These are the activations of a small neural network, seen along a few directions. Each row is one input.
Each table varies a few parts of the input and shows all the possible inputs, shuffled.
Descriptions start from the smaller parts, as in this example, which fits no table here: one of 4 places along a line, together with either a single point or one of 9 places around a ring or (one of 2 separate values, together with one of 8 places around a ring).
Shared parts are said once, and a part with two or three values counts as separate values.
In the rows, zero is written as 128.

Other details of the inputs vary at random and push rows far along two fixed directions, the same in every table; ignore that.

A family of inputs:
row 1: [119  66 101 144 125 136 130 133 151 164 149]
row 2: [101  72 100 167 101 130 133 130 118 159 140]
row 3: [124 152 148 116 127 126 125 137 120 108 124]
row 4: [125 141 102 107 137 136 137 146 135 154 106]
row 5: [140 172 145  95 141 118 111 134 119  94 123]
row 6: [144 183 125  75 145 123 119 131 123 112 109]
row 7: [106  79 103 154 116 124 137 139 116 154 126]
row 8: [126 142 165 133 110 124 106 108 119  88 170]
row 9: [128 142 186 154 100 130 100 100 119  89 165]
row 10: [149 146 102  78 161 132 141 134 140 140 103]
row 11: [152 140 107  98 159 141 138 134 145 157  92]
row 12: [131 147  94 112 138 128 141 136 109 139 100]
row 13: [125 111 151 151 125 132 114 120 139 121 136]
row 14: [137 151 123 109 137 134 117 133 133 144 104]
row 15: [141 147 194 185  72  78 115  97 126  65 180]
row 16: [141 145 116 107 147 137 128 129 137 155 105]
row 17: [108  75  96 141 116 132 118 140 145 172 143]
row 18: [147 148  98 107 153 133 155 130 114 128  99]
row 19: [101  80 103 147 110 138 133 142 142 175 135]
row 20: [104  62 104 175 119 130 141 129 126 148 139]
row 21: [142 180 121  98 149 119 137 136  97 102  93]
row 22: [133 157 149 102 132 117 111 130 119  97 130]
row 23: [145 168 115  83 154 128 128 129 129 128 116]
row 24: [126 157 227 172  85 120  76 102 105  41 180]
row 25: [101  73 115 160 107 139 135 131 142 167 154]
row 26: [137 160 118 119 137 128 140 121 103 114 119]
row 27: [ 98  70 118 163 109 133 127 147 140 162 144]
row 28: [109  89 110 150 118 140 137 135 141 167 144]
row 29: [145 159 133  94 159 130 130 128 137 125  91]
row 30: [129 119 113 111 150 126 129 135 142 134 122]
row 31: [125 129 173 161 102 136 119 114 124  82 172]
row 32: [111  70 113 154 116 143 143 134 148 163 145]
row 33: [146 148 102 103 150 132 156 127 113 126  98]
row 34: [141 173 153 108 127 130 109 120 122 109 115]
row 35: [127 121 211 183  82 132  93  91 120  62 190]
row 36: [126 143 149 131 132 131 130 128 130 100 134]
row 37: [112  79 124 147 119 131 117 138 142 168 124]
row 38: [138 161 110 105 143 128 147 123 104 124 106]
row 39: [ 99  59 111 160 120 137 141 139 151 166 139]
row 40: [138 151 130  93 153 123 128 128 134 110 116]
row 41: [132 138 111 116 149 125 149 128 114 120 101]
row 42: [165 174 107 107 141  86 153 133 145 141  93]
Each input here is: one of 2 separate values, together with either a single point or (one of 4 places along a line, together with one of 5 places around a ring).
Question: The inputs of row 2 and row 12 match in every part but the choice among 2 separate values. If row 40 is changed in the same way as row 2 into row 12, which row does it become?
Answer: row 30
Question: Change only the place on the line of 4 in row 25. List by row number the other rows that result.
Answer: row 8, row 9, row 38
Question: A walk changes only the place on the line of 4. It starts at row 33 and steps to row 32. List the rest of the walk in order.
Answer: row 10, row 35

A family of inputs:
row 43: [126 144 153 126 113 125 111 132 128 108 145]
row 44: [156 153 109 127 129  92 155 124 137 136 104]
row 45: [119 139 141 131 117 115 123 124 108  97 141]
row 46: [ 97  26 107 194 108 135 133 132 138 166 153]
row 47: [133 137 144 135 120 134 131 110 111  99 144]
row 48: [144 167  91  83 160 132 150 150 118 150  67]
row 49: [148 144 176 165  94  89 117 106 141  97 160]
row 50: [118  63  69 139 141 137 147 139 139 186 119]
row 51: [129 144 159 134 114 131 108 129 125 111 133]
row 52: [140 157 100  99 141 132 138 137 113 138 100]
row 53: [108  72  59 129 133 133 154 160 141 203 107]
row 54: [122 138 148 139 119 120 120 121 104 100 129]
row 55: [132 145 151 128 112 131 105 123 123 112 144]
row 56: [130 137 158 124 122 131 123 121 135 103 148]
row 57: [118 107  86 128 146 139 152 143 133 175  97]
row 58: [132 136 164 132 123 137 119 117 132 106 136]
row 59: [123 146 154 129 122 129 117 125 134 107 148]
row 60: [149 158  96  66 176 129 142 147 148 145  86]
row 61: [133 130 151 129 121 138 118 113 132 114 147]
row 62: [120 146 142 138 120 126 132 123 115  99 145]
row 63: [129 134 141 134 128 122 129 123 117  90 145]
row 64: [128 140 151 125 118 123 103 116 122 110 143]
row 65: [123 131 155 133 120 123 107 124 126 116 132]
row 66: [ 95  29 112 192 100 142 141 128 138 171 153]
row 67: [137 135 150 128 128 131 108 115 131 102 147]
row 68: [ 94  45 100 187 100 140 133 126 134 174 161]
row 69: [125 140 139 133 116 121 117 115 103 102 140]
row 70: [132 144 129 117 135 137 121 124 134 135 128]
row 71: [140 163  97  63 166 121 136 148 138 153  82]
row 72: [136 153 118 100 155 138 133 138 140 149  94]
row 73: [152 157 103  75 178 134 139 144 144 148  73]
row 74: [127 137 146 132 121 128 137 119 116  95 145]
Question: The inputs of row 70 and row 68 match in every part but one. If row 51 is changed in the same way as row 70 into row 68, which row does it become?
Answer: row 48
Question: Describe the family of inputs behind these rows.
Answer: one of 2 separate values, together with either a single point or (one of 3 separate values, together with one of 5 places around a ring)
Question: Change only the choice among 3 separate values in row 72. List by row number the other rows that result.
Answer: row 59, row 70
Question: Change only the choice among 2 separate values in row 73. List by row number the other rows that result.
Answer: row 46

A family of inputs:
row 75: [142  92  58 107 161  99 176 161 142 195  70]
row 76: [112  33 137 172 104 111 116 138 172 176 148]
row 77: [ 74  28 144 186  74 154  82 116 132 161 211]
row 78: [145 159 176 150 107 143 125  89  85  34 184]
row 79: [102  61  37 133 118 126 155 139 121 215 119]
row 80: [183 198 157  90 144 126 124 106 146 100 130]
row 81: [ 84  72 161 197  58 132  99  99  83  92 217]
row 82: [121 155 138  93 115 135 102 133 139 143 142]
row 83: [150 107 124 161 100 118 134 102 154 133 160]
row 84: [126 147 175 170  68  95 106  95  89  77 195]
row 85: [132 191  75  69 143 119 156 138  97 140  91]
row 86: [139 159 145 136 107  85  97 124 127  98 131]
row 87: [ 92  32 139 167 101 132 113 151 171 167 157]
row 88: [129 119 155 145 115 163 117  97 113  77 179]
row 89: [149 174 182 150 119 142 111 117 128 144  82]
row 90: [136  83  48  89 163 162 158 158 190 238  99]
row 91: [181 216  99  67 157 117 160 126 149 129  87]
row 92: [113  87 109 163 111 154 151 122 115 126 170]
row 93: [135 147  53  84 153  95 140 170 156 197  63]
row 94: [138 164 140  80 127 133  99 123 134 135 131]
row 95: [147 151 172  95 141 123 107 132 143  93 117]
row 96: [ 98  69  83 175 101  95 133 158 129 181 141]
row 97: [171 223 155  99 161  95 160 112 113  60 109]
row 98: [121 149 167 176 110 161 129 114  74 105 100]
row 99: [156 234 121  26 179 121 108 163 135 119  65]
row 100: [116 159 156 107 112 145  98 106  90  81 159]
row 101: [124  70  99 115 178 157 140 132 164 175 113]
row 102: [126 160 114  64 172 142 143 154 120 112  79]
row 103: [106 118  71 127 130 110 140 158 111 152 105]
row 104: [137 142 145  81 166 141 117 142 131 109 102]
row 105: [128 193 100  73 160 121 133 157  88 103  86]
row 106: [124 118  71  77 195 156 168 144 147 165  77]
row 107: [145 166 128  86 158 168 130 129 138 120 131]
row 108: [162 217 132  40 173 119  98 148 132 110  76]
row 109: [117 151 176 161 116 176 112 111  88 106  99]
row 110: [ 95 100 109 119 138 144  98 162 137 161 129]
row 111: [ 94  36 100 199 112 124 162 120 137 147 159]
row 112: [ 81  96 139 156 103 138  92 140 109 106 164]
row 113: [148 170 116  71 172 124 153 142  97  92  76]
row 114: [110  71  37 113 155 119 184 171 139 202  70]
row 115: [119 103 167 179 103 166 105 125 138 170 106]
row 116: [145 177 195 113 122 101 108 131 140  78 131]
row 117: [130  98 163 177  87 132 114 110 161 131 194]
row 118: [127 125 153 152 111 105 134 118  98  65 138]
row 119: [141 184  79  79 138 103 156 143 112 164  97]
row 120: [133 143 123  85 186 154 140 135 151 132 104]
row 121: [113 114 145 205  92 147 138 113  89 135 104]
row 122: [147 199 183 144 102  79  98 114  83  37 155]
row 123: [126  70 173 184  83 151  97  99 156 114 210]
row 124: [142 186  92  77 128 103 137 135 138 161  97]
row 125: [142 139 125 114 166 133 156 113 109  90 115]
row 126: [127 100 163 161 123 116 125 115 169 131 158]
row 127: [161 147 138 152 111 114 146 101 116  96 162]
row 128: [187 213 119  74 188  97 171 116 120  94  76]
row 129: [135 126 199 175  81  87 103 104 131  57 166]
row 130: [149 205 207 114  94 105  78  94 115  66 171]
row 131: [125 203 157  70 136 147  98 126 108  96 137]
row 132: [155 191 164 152 114 128 127 112 118 129  69]
row 133: [157 216 198 168 105 122 128 103  76  76  97]
row 134: [ 94  21 146 193 106 141 118 123 181 161 183]
row 135: [113  41 100 202  88 138 149 106 125 142 184]
row 136: [114  46  53 111 184 159 165 139 158 201  91]
row 137: [110 170 147 119 103 131 119 118  77  80 160]
row 138: [152  93  80  98 183 122 157 137 188 210  81]
row 139: [112  52  64 149 130 102 173 167 149 206 103]
row 140: [128 186 204 133  79 108  81 105 121  79 185]
row 141: [110 104 172 142 117 137 108 120 109  68 152]
row 142: [127 147  87  92 157 123 130 151  95 126  92]
row 143: [125  65  64 141 148 111 170 139 187 211 100]
row 144: [127 161 162 127 112 100  88 141 138 114 140]
row 145: [142 130  46 102 155 140 186 140 130 172  96]
row 146: [153 180 179 164  91 111 135  97 104  50 188]
row 147: [112 100  99 104 153 143  99 156 136 166 112]
row 148: [112  26 135 175 123 140 120 117 180 166 164]
row 149: [111  87  99 141 152 140 166 131 126 137 126]
row 150: [103  84 153 183 115 184 108 129 125 177 107]
row 151: [139 236 101  16 173 148 134 139  97 115  77]
row 152: [112  37 114 166 118 173 119 120 156 170 179]
row 153: [153 154 108 108 168 117 167 111 116  98  97]
row 154: [173 188 158 111 150  96 138  97 143  75 112]
row 155: [104  75 191 206  63 100  62 117 139 107 204]
row 156: [102 101 112 125 131 138 101 141 112 127 130]
row 157: [120 101  32 105 156 112 152 162 120 191  72]
row 158: [132 180 151  96 145 122 142 139  90  58 109]
row 159: [ 97  49  80 111 158 153 139 174 164 207 100]
row 160: [113  99 152 180  59 100  98  99 131 126 189]
row 161: [119 100 147 163  95  94 127 133 151 120 141]
row 162: [108  94 138 158 106 167 126 112 124 107 183]
Question: Describe the family of inputs behind these rows.
Answer: one of 8 places around a ring, together with either a single point or (one of 2 separate values, together with one of 5 places around a ring)
Question: The inputs of row 130 and row 79 match in every part but the place on the ring of 8. If row 140 is changed in the same way as row 130 into row 79, which row does it become?
Answer: row 85
Question: The inputs of row 76 and row 141 match in every part but the place on the ring of 8. If row 80 is changed in the same way as row 76 into row 141, which row does it become?
Answer: row 88
Question: The inputs of row 98 and row 132 match in every part but the place on the ring of 8. If row 137 is changed in the same way as row 98 into row 132, which row does it become?
Answer: row 124
Question: A walk changes only the place on the ring of 8. It starts at row 103 and steps to row 96. List the rest of the walk in order.
Answer: row 93, row 144, row 99, row 110, row 112, row 105
Question: Change only the choice among 2 separate values in row 75. List by row number the other rows that result.
Answer: row 139
Question: Change only the choice among 2 separate values in row 156. List by row number the other rows that result.
Answer: row 112
Question: Change only the place on the ring of 5 in row 87. List by row number the other rows that result.
Answer: row 82, row 90, row 99, row 134
